Each row below holds a small network's activations on one input, seen along a few directions.
Each table varies a few parts of the input and shows all the possible inputs, shuffled.
Descriptions start from the smaller parts, as in this example, which fits no table here: one of 5 places around a ring, together with either a single point or one of 9 places along a line or (one of 3 separate values, together with one of 6 places along a line).
Shared parts are said once, and a part with two or three values counts as separate values.
In the rows, 128 means zero.

Other details of the inputs vary at random and push rows far along two fixed directions, the same in every table; ignore that.
To show where, the next rows are all for the same input, with only those details redrawn:
[123  93 112  72 151 171  95  96 104  78 163]
[176 160 119 118 151 102 132 113 174 118 137]
[155 112 152 158 124 190 119 100 145 142  71]

Table:
R1: [172 168 121 118 148 102 121 110 173 125 141]
R2: [ 81  95 121  85 126 150 108 166  73 112 174]
R3: [130 147 125 109 135  82 161 169 164 136 130]
R4: [166 172 124 139 149  90 127 133 143 128 142]
R5: [106 119 134 190 120 170 148 166  98 156  75]
R6: [145 163 111 127 147  95 155  94 176 120 140]
R7: [121 157 106 134 139  76 160 181 139 142 133]
R8: [123 148 122 116 131  66 160 134 154 140 135]
R9: [ 80  96  99  66 142 166 115 121 116  86 158]
R10: [128 111 155 182 119 175 151 108 118 144  82]
R11: [163 159 130 125 136 103 152  98 180 123 150]
R12: [ 78  95 130  92 116 137 101 129  66 119 180]
R13: [ 86 100 109 104 146 155 124 101  76  85 164]
R14: [137 118 164 162 107 190 126  84 149 153  91]
R15: [ 80 113 118 104 132 155  97 159  59 105 185]
R16: [128 157 111 155 139  71 166 144 122 138 145]
R17: [135 152 102 131 145  62 147 162 129 143 127]
R18: [124 166 139 111 123  85 128 163 163 150 144]
R19: [131 128  84  45 164  84 122 117 141  80 192]
R20: [124 116 161 147 104 193 123 125 160 160  82]
R21: [ 90  88 109  64 139 171 120 124 119  87 161]
R22: [142  96 147 180  94 165 103  86 155 119  70]
R23: [122 113 153 186 111 175 145 170 102 158  89]
R24: [ 96 100  87 112 110 122  99 112  35  82 151]
R25: [165 173  89 124 118  75 122  77 156  99 121]
R26: [131 150 116 132 135  79 165 184 142 142 136]
R27: [137 107 148 184 118 162 131 151  91 161  79]
R28: [148 150 133 107 132  73 126 149 153 149 133]
R29: [162 162 111 139 159  87 147 135 144 118 132]
R30: [ 95 113 121  93 143 172 104 136  83  85 181]
R31: [149 115 154 176 126 179 125 123 115 144  75]
R32: [149 156 127 108 134 107 148 140 190 129 143]
R33: [133  87 149 168  84 157 103  95 158 132  67]
R34: [124  96 144 168 116 154 137 152 102 167  63]
R35: [132  98 154 166 110 156 130 154 102 170  72]
R36: [152 169 137 146 134  93 145 118 149 132 155]
R37: [139 128 128 186  93 155 115  87  98 129  55]
R38: [152 178 133 128 131 101 130  92 178 135 155]
R39: [ 82  93 131  64 125 151 104 152  98 108 168]
R40: [140 131 117 151 107  45 127 152 144 122 137]
R41: [137 115 126 156  79 159 111  74 132 138  49]
R42: [138 173 129 109 128 105 125 133 187 138 149]
R43: [146 169 116 140 153  99 162 155 154 115 141]
R44: [ 96  90  95  66 148 154 101 102 105  89 148]
R45: [125  93 147 207  88 139 116 137 103 136  79]
R46: [138 151 120 153 136  74 170 147 125 138 148]
R47: [151 170 102 141 162  83 143 132 141 118 129]
R48: [106 116 118  95 147 158  79 112  71  92 170]
R49: [137 152 125 130 130  82 157 185 143 144 145]
R50: [104 100  93  76 161 164 100  93 102  76 150]
R51: [126 106 160 189 105 162 148 136  97 163  94]
R52: [136 100 151 198  97 154 110 108 126 120  74]
R53: [113  95 155 172 103 153 155 138 106 169  79]
R54: [134 108 152 163 117 187 145  85 149 143  78]
R55: [135 114 164 181 112 178 143 109 120 146  90]
R56: [162 157 124 108 136  95 122 119 176 140 137]
R57: [120 154 115 111 138  78 155 166 161 136 128]
R58: [148 173 120 148 140  75 121 157 117 148 147]
R59: [135 116 151 185 115 162 119 149  90 168  82]
R60: [ 86 103 116 101 135 156 108 163  60 101 184]
R61: [116 106 146 156 108 175 142  91 149 156  71]
R62: [157 166 124 119 144 115 148 133 185 116 147]
R63: [146 101 154 146 113 181 120 110 148 155  69]
R64: [120 112 131 189 126 158 135 147  89 160  66]
R65: [115  92 103  74 157 168 103  95 104  75 154]
R66: [165 179 121 120 146 100 109 106 171 128 143]
R67: [116 102 167 147 102 172 139 158 137 163  74]
R68: [141 160 133 109 130  71 114 144 150 152 134]
R69: [ 97  89 117  85 133 137  95 148  62 115 164]
R70: [113  93 164 153 102 157 151 124 127 165  71]
R71: [176 160 119 118 151 102 132 113 174 118 137]
R72: [ 85  84 107  72 141 136 107 132  83 104 137]
R73: [143 156  95 138 104  47 133 130 116 128 120]
R74: [ 90  99 118  87 130 135  83 144  61 119 164]
R75: [132 127 158 158 113 203 122 117 156 147  85]
R76: [136 149 145 114 119  74 145 134 157 151 147]
R77: [ 90 101 129  71 120 163  93  84 111 107 178]
R78: [115 124 165 192 100 161 125 129  95 172 100]
R79: [ 70  83 109  93 130 134 128 131  63 107 164]
R80: [153 171 126 140 146 103 154 155 155 119 149]
R81: [102  84 125  69 125 162 116  91 112  95 174]
R82: [154 166 123 108 135  92 109 114 174 141 140]
R83: [151 154 106 146 151  71 153 162 120 135 137]
R84: [152 142 130 105 136  72 139 152 153 141 132]
R85: [150 156 135 115 122  96 141 105 181 144 150]
R86: [121  81 158 170  80 136 108 125 135 142  63]
R87: [140 172 104 121 154 107 151 129 181 113 136]
R88: [147 147 123 115 132  91 160 106 181 132 139]
R89: [144 155 103 117 102  50 129 116 137 123 113]
R90: [126 169 130 133 124  81 133 178 141 155 149]
R91: [ 83 109 100  97 154 166 119 135  80  77 162]
R92: [140 142 141 112 123  73 157 136 157 143 146]
R93: [ 88 123 121  93 141 169  93 131  82  87 185]
R94: [137 152 136 134 119  71 149 150 136 155 154]
R95: [ 98  98 106  74 150 180 118 116 115  73 165]
R96: [146 185 126 120 139 112 125 125 183 126 153]
R97: [120  97 164 171  97 156 147 139 107 171  87]
R98: [137 160 110 147 145  82 166 181 130 130 147]
R99: [145 141 120 107 141  69 147 151 153 138 123]
R100: [122 113 163 189 102 162 136 133  96 169  99]
R101: [129 160 145 115 117  71 133 129 156 154 150]
R102: [ 93 113 130 102 132 160  96  98  77  95 184]
- What is each input in this table made of? => one of 6 places around a ring, together with either one of 2 separate values or (one of 3 separate values, together with one of 5 places along a line)
- Changing only the place on the ring of 6 turns R3 into R26. The same change can be made to R76. Which row results? => R94
- Changing only the place on the ring of 6 turns R64 into R17. The same change can be made to R51. Which row results? => R97
- Changing only the place on the ring of 6 turns R70 into R10. The same change can be made to R92. Which row results? => R55
- Change only the choice among 3 separate values in R42. List by row number the other rows that result. => R77, R82
- Change only the choice among 2 separate values in R24. List by row number the other rows that result. => R45
- Change only the place on the line of 5 in R84. List by row number the other rows that result. => R28, R68, R72, R99
- Change only the place on the line of 5 in R43. List by row number the other rows that result. => R30, R80, R91, R93
- Change only the choice among 2 separate values in R86. List by row number the other rows that result. => R89
- Change only the choice among 3 separate values in R18. List by row number the other rows that result. => R68, R101
- Change only the place on the ring of 6 in R13. List by row number the other rows that result. => R6, R8, R16, R61, R79
